Each row below holds a small network's activations on one input, seen along a few directions.
In each table, some parts of the input vary, and every possible input appears once, in random order.
Descriptions start from the smaller parts, as in this example, which fits no table here: one of 5 places around a ring, together with either a single point or (one of 2 separate values, together with one of 4 places along a line) or one of 11 places around a ring.
Shared parts are said once, and a part with two or three values counts as separate values.

Other details of the inputs shift rows strongly along three fixed directions, in all tables alike. That doesn't count.

A family of inputs:
R1: [-16.2  14.0   3.0   2.5   1.0 -12.2  -2.8  -2.8  16.5 -11.7  -0.5]
R2: [-16.4  11.5  13.3   6.0  -3.1 -17.0   1.2 -16.1  25.7 -37.5  -4.7]
R3: [-29.8  24.1  -9.4   5.9   1.4  -2.8  -5.0  -5.0  31.3   3.4  -4.4]
R4: [-40.6  15.1 -11.5 -10.1  23.3   1.9 -13.0  45.8 -18.9  26.9   3.9]
R5: [-55.0   6.0 -12.0  -8.5  16.5  -7.2 -22.2  72.8 -12.0  39.6  -5.2]
R6: [-26.1   9.3  20.9   6.9  -5.0  -4.2  -6.9  -1.2  28.4 -18.6 -14.6]
R7: [-20.0  12.7  16.3  -0.9  -1.3 -12.8   1.4 -18.2  26.6 -34.6  -1.7]
R8: [ 21.8 -30.1   9.3  -1.7  14.0   1.7   5.5  11.9 -51.2 -27.7  10.0]
R9: [ -8.2   9.8  -2.7   4.1  -0.8  -7.8  -0.6 -12.4  16.0  -7.5  -2.5]
R10: [-47.4  -1.1  -8.6  -7.0  15.6   0.8 -21.0  65.8 -14.5  29.5  -1.0]
R11: [ -3.5  27.4 -23.1   4.5 -24.0  15.5  -4.6  -9.9  34.2  50.6 -14.8]
R12: [ 22.7  -6.6 -22.0  -2.2 -12.8  17.5  -3.7   8.1 -11.5  47.1  -3.1]
R13: [ 39.0 -21.3  -2.4  -2.6  -0.6   7.3  12.7 -16.6 -22.9  -5.2  13.1]
R14: [-23.8  17.6  15.3   3.4  -1.5  -7.1  -1.5 -16.8  24.5 -31.3  -2.9]
R15: [  9.4 -13.3  11.7   2.2   3.9  -3.4   6.4  -8.2 -10.1 -33.7   9.0]
R16: [ 21.7  24.8 -23.8   3.7 -16.5  14.4   7.5 -32.7  21.4  38.1  -1.3]
R17: [ 37.5  -1.7 -22.8   1.6 -28.2  13.0   8.1 -24.4  15.6  46.2  -6.5]
R18: [-14.3   5.1  22.9   6.9  -9.6  -9.6  -2.2 -12.2  34.8 -24.6 -13.7]
R19: [ 57.0 -36.9  12.4  -2.0  -5.8   4.1   8.8  -9.2 -25.0 -11.3   0.2]
R20: [ 16.2  26.8 -32.3   0.9 -13.9   5.5   5.6 -24.3  27.9  52.9  -1.3]
R21: [ 25.7 -36.8  21.9   0.0   6.9   6.2   6.1  17.4 -41.9 -19.3   1.2]
R22: [ 28.1  -5.4 -25.9  -8.6   5.0  16.0   3.4   1.8 -28.3  45.9   9.0]
R23: [-26.3  14.8  14.7  -3.2   3.5 -15.2  -0.4  -4.9  21.8 -30.1  -2.4]
R24: [ 13.1 -12.4  19.1   4.0  -3.5 -10.9   9.5 -25.2   0.2 -45.2   4.8]
R25: [-19.6  12.1  13.5  -0.1   0.0  -5.7   3.6 -16.9  25.6 -31.1   0.1]
R26: [ 20.8 -31.5  10.2  -3.8  14.7   0.4   1.9  13.3 -51.9 -23.0  14.1]
R27: [-26.1   1.0  -7.2  -3.9  23.1   0.5 -11.3  45.2 -34.0  15.3   7.8]
R28: [ -1.3  -3.2   8.8  -1.4   3.4  -8.7   2.8  -7.2  -0.6 -20.5   4.7]
R29: [ 53.2 -10.6 -11.9   5.3 -19.8  19.7   9.9 -31.1  11.0  31.0  -4.6]
R30: [  8.5 -21.1   1.9  -1.8  14.1   0.1   0.8  13.1 -38.6 -13.6   7.1]
Description of these inputs: one of 5 places along a line, together with either one of 2 separate values or one of 4 places along a line.
The inputs of R15 and R26 match in every part but the place on the line of 5. If R29 is changed in the same way as R15 into R26, which row does it become?
Answer: R6
Change only the place on the line of 5 in R30. List by row number the other rows that result.
Answer: R2, R3, R8, R9
Change only the choice among 2 separate values in R11. List by row number the other rows that result.
Answer: R21
A walk changes only the place on the line of 5. It starts at R20 and steps to R28. List the rest of the walk in order.
Answer: R13, R14, R16

A family of inputs:
R31: [  2.7 -38.8   5.7 -23.7  31.2   9.2  -0.7  38.5 -59.4  -0.1  17.6]
R32: [ -9.2  11.0 -20.9   1.7  23.2  21.6  -7.3  34.1 -34.4  42.9  -3.4]
R33: [ 15.5 -40.2  12.9 -11.8  43.5 -23.1  -6.0  53.7 -74.5  -7.1  23.6]
R34: [-28.8 -17.4  56.0 -10.7  13.3 -10.8   8.9  -2.0   7.2 -96.6   1.6]
R35: [  3.8 -11.9 -27.3   5.1   6.0  -1.3  -0.9   2.7 -14.7  21.4  16.2]
R36: [  0.3  18.7  29.0  15.5 -11.1   3.8   5.9 -55.8  25.1 -52.3 -13.3]
R37: [-52.8  27.4 -16.9   3.0   5.2  -7.2 -32.7  64.8  34.9  89.7 -26.7]
R38: [-13.3   4.8 -15.6 -10.4  30.0 -14.1 -12.5  37.7 -14.0  43.5  -3.4]
R39: [ 47.6   5.1 -24.0  -8.9 -12.9  22.4  15.2 -41.1   9.1  53.4  21.1]
R40: [ 26.8  -1.8 -11.5  -1.2 -33.5  31.2   0.7 -17.5  35.7  67.2 -10.7]
R41: [-36.8   9.8  37.6  -3.7   1.3 -10.8   3.3 -24.5  33.9 -54.9   5.7]
R42: [-47.4 -19.2  47.2  -9.5  11.8 -35.8  -3.1  29.1 -38.6 -97.6   9.8]
R43: [-33.1  30.2  27.5  15.5   3.5  -5.7  -4.4 -22.2  18.3 -38.8   2.4]
R44: [ 59.7  -0.2 -15.8  -3.1 -36.9   1.6  19.3 -51.8  -6.9   4.5  15.7]
R45: [ 45.8 -22.7   6.1   4.0  13.2  23.3  10.4   3.0 -52.1 -16.8   3.7]
R46: [ -5.4 -31.8  13.9 -10.9  43.9 -25.3  -7.4  56.4 -61.7  -4.5  13.8]
R47: [ 51.3  -2.2 -24.7 -11.9  -9.4  31.8  18.1 -24.8  10.2  42.6   5.3]
R48: [ -8.7  28.1 -37.6  -9.2 -11.7   6.6  -1.9  19.2   7.2  42.6  -6.9]
R49: [ -1.8  -5.7  -2.4  11.1  -5.7  -4.7   6.0 -22.9  22.1 -37.9  -3.2]
R50: [-58.5   5.6 -17.6  10.6  -3.6   1.1 -30.5  57.3  24.0  45.9 -12.8]
R51: [-56.0  15.4  34.6  11.5  21.3 -10.8  -9.1  10.8  -8.2 -49.0   0.7]
R52: [ -7.3  44.9  -3.8   9.9  -8.8 -11.4   3.2 -29.8  76.8   8.0 -22.5]
R53: [ 61.7 -13.7 -36.6   8.9 -17.5   9.4  13.3 -45.7  -4.6  29.4  22.5]
R54: [-78.0  49.8 -11.1  -7.3  -5.0 -16.4 -13.2  26.4  39.2   2.0 -17.6]
R55: [-41.1  10.2 -46.2  -0.8  21.5   1.2 -20.5  43.1  -6.4  56.5   4.0]
R56: [ 69.4 -53.4 -13.3   2.0   4.2  12.4  17.6  -5.8 -47.4 -23.6  15.9]
R57: [ 67.9 -52.8  26.3  12.2 -15.1  28.2   6.8  -5.1 -55.3 -10.4  -4.6]
R58: [  8.9  27.1   2.1  -0.5 -41.2  -8.9  11.2 -62.7  45.0 -31.7 -13.0]
R59: [ 43.1   4.4   6.5   6.3 -11.6  -9.4  17.6 -52.3  37.3 -13.1 -14.8]
R60: [-26.2  19.5  20.1   6.2 -49.0  -8.2  -7.2 -12.6  52.3 -15.3 -26.6]
What is each input in this table made of?
Answer: one of 5 separate values, together with either a single point or one of 5 places along a line
The inputs of R45 and R47 match in every part but the choice among 5 separate values. If R43 is changed in the same way as R45 into R47, which row does it become?
Answer: R39

A family of inputs:
R61: [-10.0  45.8 -24.9 -10.2  -0.9 -16.5  -2.7  -7.0  35.8  59.2  -6.2]
R62: [ -1.0  -5.4 -18.4   5.7 -18.2  19.7  -3.5  21.0 -17.0  20.3  -0.2]
R63: [ 32.3 -30.4   8.5 -19.1 -21.2  -7.7  10.4  -8.6  -6.6  13.8   4.7]
R64: [ 39.7 -35.7 -39.5 -20.4 -10.8   7.7   0.1  27.6 -26.5  46.9   2.2]
R65: [-20.2  17.1 -14.5 -17.3  24.5 -20.7  -9.6  40.5 -12.1  33.9   4.5]
R66: [-25.0  48.8 -12.2  -7.2   3.7   8.7  -9.3   8.1   5.5  50.9  -6.9]
R67: [ -1.4  13.7 -17.2  17.4 -34.0 -15.0  -4.0 -36.0  52.5  -0.1   1.6]
R68: [ 41.3 -23.8 -12.1   5.4   8.8  13.1   2.6   7.8 -80.0   8.6   8.3]
R69: [-33.3  -1.4   3.1   6.4  24.5 -19.4  -1.2  11.2  11.9 -31.6   8.7]
R70: [ -2.0  -4.6 -13.1  -2.9  22.3  24.9   3.5  15.6 -26.0  20.3   9.1]
R71: [ 18.3 -23.2  22.6  14.1   1.5 -19.1  13.0 -52.3  19.1 -73.8  11.1]
R72: [  2.4  15.5  -7.5 -10.8   7.1  -3.7   5.4 -21.8  35.0  25.5   9.2]
R73: [ 68.7 -22.7  15.7  -8.2  -2.4  14.3  20.3 -24.8 -56.8 -20.0   9.3]
R74: [-20.8  26.9 -10.7  -8.5 -27.6  22.4  -3.3   3.2  24.1  70.9 -11.7]
R75: [-27.8   7.2   7.8   9.3 -28.5 -23.6  -4.2 -16.0  54.1 -42.1 -10.4]
R76: [-23.1   7.8 -24.0 -10.7  29.5 -22.3  -7.9  53.8 -26.0  30.0   3.3]
R77: [ 42.6   7.0 -14.1   1.5 -11.1  17.1  10.9 -23.6 -23.9  10.2  -6.5]
R78: [-66.5  17.3  37.3  20.5  13.2  -3.5  -8.4 -13.6  25.1 -80.7   0.2]
R79: [-30.0  16.3  22.9  26.5 -32.9  -0.9  -8.7 -33.2  35.5 -53.7  -6.3]
R80: [ -4.0  22.1  -1.3  -4.6   0.6  -6.7   8.7 -35.5  57.7  -1.0   6.5]
R81: [ 76.3 -52.6  37.1  22.3  -7.0  27.4   1.4  -5.7 -25.9  -2.5 -25.9]
R82: [-43.5 -36.6  34.2 -23.7  18.3 -28.7 -10.7  73.7 -30.7 -48.6   9.3]
R83: [-49.9 -17.5  40.8 -12.1  47.4   3.3  -6.5  56.1 -48.0 -53.2  17.2]
R84: [-10.0   6.2  -3.5  17.8   7.3  -3.5 -22.8  36.3  48.4  68.8 -34.6]
R85: [ -6.0  14.7 -21.8   1.3   9.3 -23.6  -3.2   8.2  -1.9  12.6  -2.6]
R86: [ 64.4  -5.1  -1.5  15.3 -29.6 -18.1  19.4 -87.5  21.8 -36.3  -1.7]
R87: [-51.6  -9.6  22.4  -6.8  38.3 -26.0  -4.7  34.7   3.8 -54.1   7.3]
R88: [ 44.9 -50.6  -5.6 -14.1 -11.6  27.5   6.1  19.2 -62.5  -1.4   1.4]
R89: [-14.2  49.4 -33.3  13.6 -10.4  11.0  -4.2 -13.3  16.6  45.6 -13.8]
R90: [ 12.8 -10.4   1.9  -9.1 -19.5  23.6   2.6  14.0 -14.5  16.8   0.7]
R91: [-30.5  13.1  16.8  -8.7  20.1  15.4  -5.2   7.3  -2.5  -4.3   9.7]
R92: [ 27.1   1.0   4.1  17.1 -10.5  22.9  15.6 -59.3  13.8 -31.0   2.5]
The inputs of R67 and R79 match in every part but one. If R65 is changed in the same way as R67 into R79, which row does it become?
Answer: R73
What is each input in this table made of?
Answer: one of 2 separate values, together with either a single point or (one of 3 separate values, together with one of 5 places along a line)
Change only the choice among 2 separate values in R76. List by row number the other rows that result.
Answer: R77
Change only the place on the line of 5 in R88. List by row number the other rows that result.
Answer: R62, R74, R79, R90
